These are the activations of a small neural network, seen along a few directions. Each row is one input.
In each table, some parts of the input vary, and every possible input appears once, in random order.
A made-up example of a description, with smaller parts first: ring(8) and (point or line(9) or (values(3) and line(4))).
Shared parts are said once, and a part with two or three values counts as separate values.
In the rows, 128 means zero.

Other details of the inputs shift rows strongly along three fixed directions, in all tables alike. That doesn't count.

Rows:
row 1: [118 129 109 125 145 106 125 131 126 119 141 139 128 128]
row 2: [125 126 127 144 119 157 130  94 167 131  75 107  78 117]
row 3: [116 107 129 124 141 120 115 145 120 124 143 136 115 135]
row 4: [124 114 119 129 144 121 119 144 121 128 146 142 105 139]
row 5: [109 132 130 144 109 146 123  85 155 130  84  80  88 124]
row 6: [100 118 125 134 142 124 120 141 117 123 144 139 128 121]
row 7: [113 106 126 127 150 124 124 141 119 120 131 147 129 116]
row 8: [114 123 106 127 145 110 129 128 111 129 132 144 124 118]
row 9: [147 174 167 101 145 154 104  77 153 215 153 192 151 109]
row 10: [109 122 119 119 142 105 120 131 125 115 139 133 137 124]
row 11: [164 173 135 139 105 139 141 153 103 146 136 107 160 118]
row 12: [112 126 116 124 139 108 124 129 126 120 138 142 141 140]
row 13: [109 108 109 125 138 109 129 127 115 128 134 139 135 119]
row 14: [120 122 119 117 139 100 127 125 123 119 136 136 132 150]
row 15: [123 117 115 118 142 115 123 134 113 130 146 132 104 144]
row 16: [176 162 150 115 103 132 147 151 118 133 127 108 164 144]
row 17: [176 132 131 146  90 135 171 191  99 100 102  80 156 115]
row 18: [107 120 126 124 146 115 124 139 131 112 140 142 136 120]
row 19: [141 179 170 103 131 152  90  71 148 223 163 178 161 137]
row 20: [115 127 117 129 149 116 129 138 133 116 142 148 127 124]
row 21: [163 157 156 139 111 154 135 166 112 138 135 110 165 117]
row 22: [125 133 120 151  94 162 117  70 157  90 100 113  80 112]
row 23: [106 114 110 133 134 114 122 132 115 129 147 130 131 130]
row 24: [118 122 131 151 116 162 129  99 186 117  88  97 103 121]
row 25: [111 120 130 161 113 171 125 101 172 128  92  95  94 122]
row 26: [159 163 147 137 106 145 152 155 108 141 118 126 176 115]
row 27: [118 106 123 106 142 109 126 130 111 124 130 135 117 129]
row 28: [124 119 119 130 153 122 125 143 135 113 143 148 123 130]
row 29: [119 116 126 129 146 124 124 142 134 115 140 152 136 143]
row 30: [118 104 112 117 138 100 133 123 112 127 133 133 126 128]
row 31: [119 129 126 155 124 166 131  95 168 129  76 110  88 109]
row 32: [120 126 140 137 116 152 122  99 180 118  83  95  92 124]
row 33: [160 159 132 134 110 128 141 143 105 140 130 101 139 129]
row 34: [113 115 112 122 138 105 125 130 130 118 144 133 139 130]
row 35: [119 112 126 128 137 123 118 142 121 130 143 147 119 151]
row 36: [173 152 147 121  98 139 144 154 108 146 138  98 156 134]
row 37: [108 119 113 127 139 111 128 126 111 130 129 148 137 130]
row 38: [111 113 119 127 142 115 130 138 135 115 145 142 138 125]
row 39: [175 157 121 141  99 115 168 177 100  94 110  71 151 125]
row 40: [120 109 120 111 139 111 130 127 112 129 129 145 121 145]
row 41: [126 103 124 117 140 111 124 141 138 116 144 140 125 139]
row 42: [106 115 116 122 142 109 124 128 110 125 130 139 133 114]
row 43: [126 112 113 111 145 110 131 129 112 127 132 141 108 132]
row 44: [125 106 119 107 138 105 128 131 131 117 144 129 124 145]
row 45: [179 153 125 134  98 124 167 182 104  94 112  73 145 130]
row 46: [171 164 146 144 113 155 140 166 112 141 138 116 156 120]
row 47: [115 110 124 113 139 114 118 135 112 126 143 126 113 140]
row 48: [114 116 129 153 117 165 132  95 171 127  79 104  99 111]
row 49: [123 103 113 126 117 119 114 114 113  85 160 152 123 123]
row 50: [192 202 195  90 106 157 115  80 138 224 135 142 181 109]
row 51: [104 114 123 126 146 118 128 136 116 122 130 148 132 109]
row 52: [153 169 176  87 131 151  93  73 148 221 164 175 146 151]
row 53: [119 109 120 122 121 119 108 116 108  81 156 152 121 118]
row 54: [124 113 128 119 141 115 123 140 134 118 138 149 127 150]
row 55: [121 106 124 121 141 117 126 137 120 128 129 155 123 140]
row 56: [120 134 119 142 116 142 135  79 156 132  73  94  83 117]
row 57: [115 109 114 125 134 106 125 128 112 129 146 124 122 140]
row 58: [158 166 170  84 133 132 100  66 163 208 162 165 159 134]
row 59: [109 124 123 129 143 118 128 137 132 117 139 152 140 136]
row 60: [130 116 121 119 147 113 123 141 135 117 142 146 114 138]
row 61: [108 126 115 139 145 125 125 140 119 128 146 145 120 125]
row 62: [102 128 127 160 109 165 128  95 169 131  92  95  98 116]
row 63: [103 120 117 129 138 114 116 133 111 127 143 130 129 125]
row 64: [148 143 137 136 112 140 150 148 117 136 122 121 162 106]
row 65: [119 101 122 127 137 120 120 143 124 127 148 137 116 140]
row 66: [122 113 126 104 143 105 122 133 126 114 139 129 122 139]
row 67: [153 156 130 165  90 145 166 191  94 102 111  83 165 124]
row 68: [115 110 123 132 147 126 128 139 120 124 131 157 133 133]
row 69: [121  99 116 109 139 109 132 128 115 126 135 135 119 134]
row 70: [119 130 127 151  89 163 115  69 156  92  97 117  93 124]
row 71: [114 120 118 126 135 108 123 126 109 132 141 134 124 150]
row 72: [171 164 150 116 107 121 142 147 114 131 128  98 167 123]
row 73: [116 114 116 119 139 103 131 122 108 129 127 142 128 140]
row 74: [163 149 133 166  94 151 162 196  97 100 111  83 161 131]
row 75: [116 119 137 139 116 156 125  95 166 127  73 101  87 114]
row 76: [114 128 138 147 121 161 123 100 181 114  84  98 101 116]
Each input here is: values(4) and (point or (values(3) and ring(6))).
- Changing only the values(4) part turns row 70 into row 22. The same change can be made to row 19. Which row results? => row 11
- Changing only the values(4) part turns row 38 into row 20. The same change can be made to row 48. Which row results? => row 31
- Which other rows does row 30 become when the values(3) part takes its other values? List them by row number. => row 57, row 58
- Which other rows does row 51 become when the values(4) part takes its other values? List them by row number. => row 9, row 26, row 64
- Which other rows does row 40 become when the values(3) part takes its other values? List them by row number. => row 16, row 52
- Which other rows does row 65 become when the values(4) part takes its other values? List them by row number. => row 3, row 4, row 35

Rows:
row 77: [143 132 121  96 133  91 131 121 112 133 141 125 131 146]
row 78: [154 163 146 147  95 164 127 123 135 132 120 101 128 119]
row 79: [127 120 131 120 127 123 124 135 123 117 152 145 146 133]
row 80: [148 161 148 147 107 163 139 134 137 150 100 103 134 128]
row 81: [130 118 137 118 138 119 122 143 131 118 146 143 146 131]
row 82: [106  80  88 126 127  90 145 135 106  77  97  89  78 140]
row 83: [148 151 143 141 108 151 148 143 117 141  98 107 146 112]
row 84: [146 126 126 101 132 102 126 131 109 138 146 125 119 157]
row 85: [ 96  79  90 150 128 119 143 145 118  60 105 114  92 121]
row 86: [124 119 127 122 148 120 134 147 115 149 136 140 137 117]
row 87: [118 121 128 122 145 116 129 148 124 146 143 131 145 130]
row 88: [144 166 142 142 108 150 144 124 139 145  94 104 145 117]
row 89: [ 58  90  95 145 151 125 105  60 175 114 100 142  63 131]
row 90: [135 124 128 126 131 130 125 142 121 120 154 151 132 137]
row 91: [115 124 131 124 138 119 127 143 115 138 138 140 147 135]
row 92: [134 128 130 118 143 114 127 140 131 116 141 149 144 124]
row 93: [129 125 126 124 129 125 119 131 103 122 151 147 133 113]
row 94: [139 122 128  96 128  96 126 124 111 135 145 120 133 153]
row 95: [ 92 125 143 110 145 140  77  51 168 165 156 172 106 129]
row 96: [137 117 135 117 141 123 126 143 123 121 139 152 138 118]
row 97: [138 122 134 123 142 127 122 150 129 121 147 148 132 135]
row 98: [123 121 126 129 129 119 123 135 115 129 148 142 147 134]
row 99: [153 155 141 144 115 152 146 156 133 150 111  95 139 124]
row 100: [116 113 105 176  95 152 154 129 134  81  61  68  93 111]
row 101: [149 160 136 139 117 139 151 146 135 145 105  96 150 113]
row 102: [131 125 124 134 134 126 123 142 113 132 150 147 133 139]
row 103: [131 130 123 121 132 118 129 132 122 115 148 151 143 126]
row 104: [120 167 153 127 116 171  94  32 191 172 111 136 103 111]
- Changing only one part turns row 86 into row 87. The same change can be made to row 96. Which row results? => row 81
- What is each input in this table made of? => values(4) and (point or line(6))
- Which other rows does row 79 become when the values(4) part takes its other values? List them by row number. => row 85, row 90, row 103
- Which other rows does row 89 become when the values(4) part takes its other values? List them by row number. => row 98, row 100, row 102
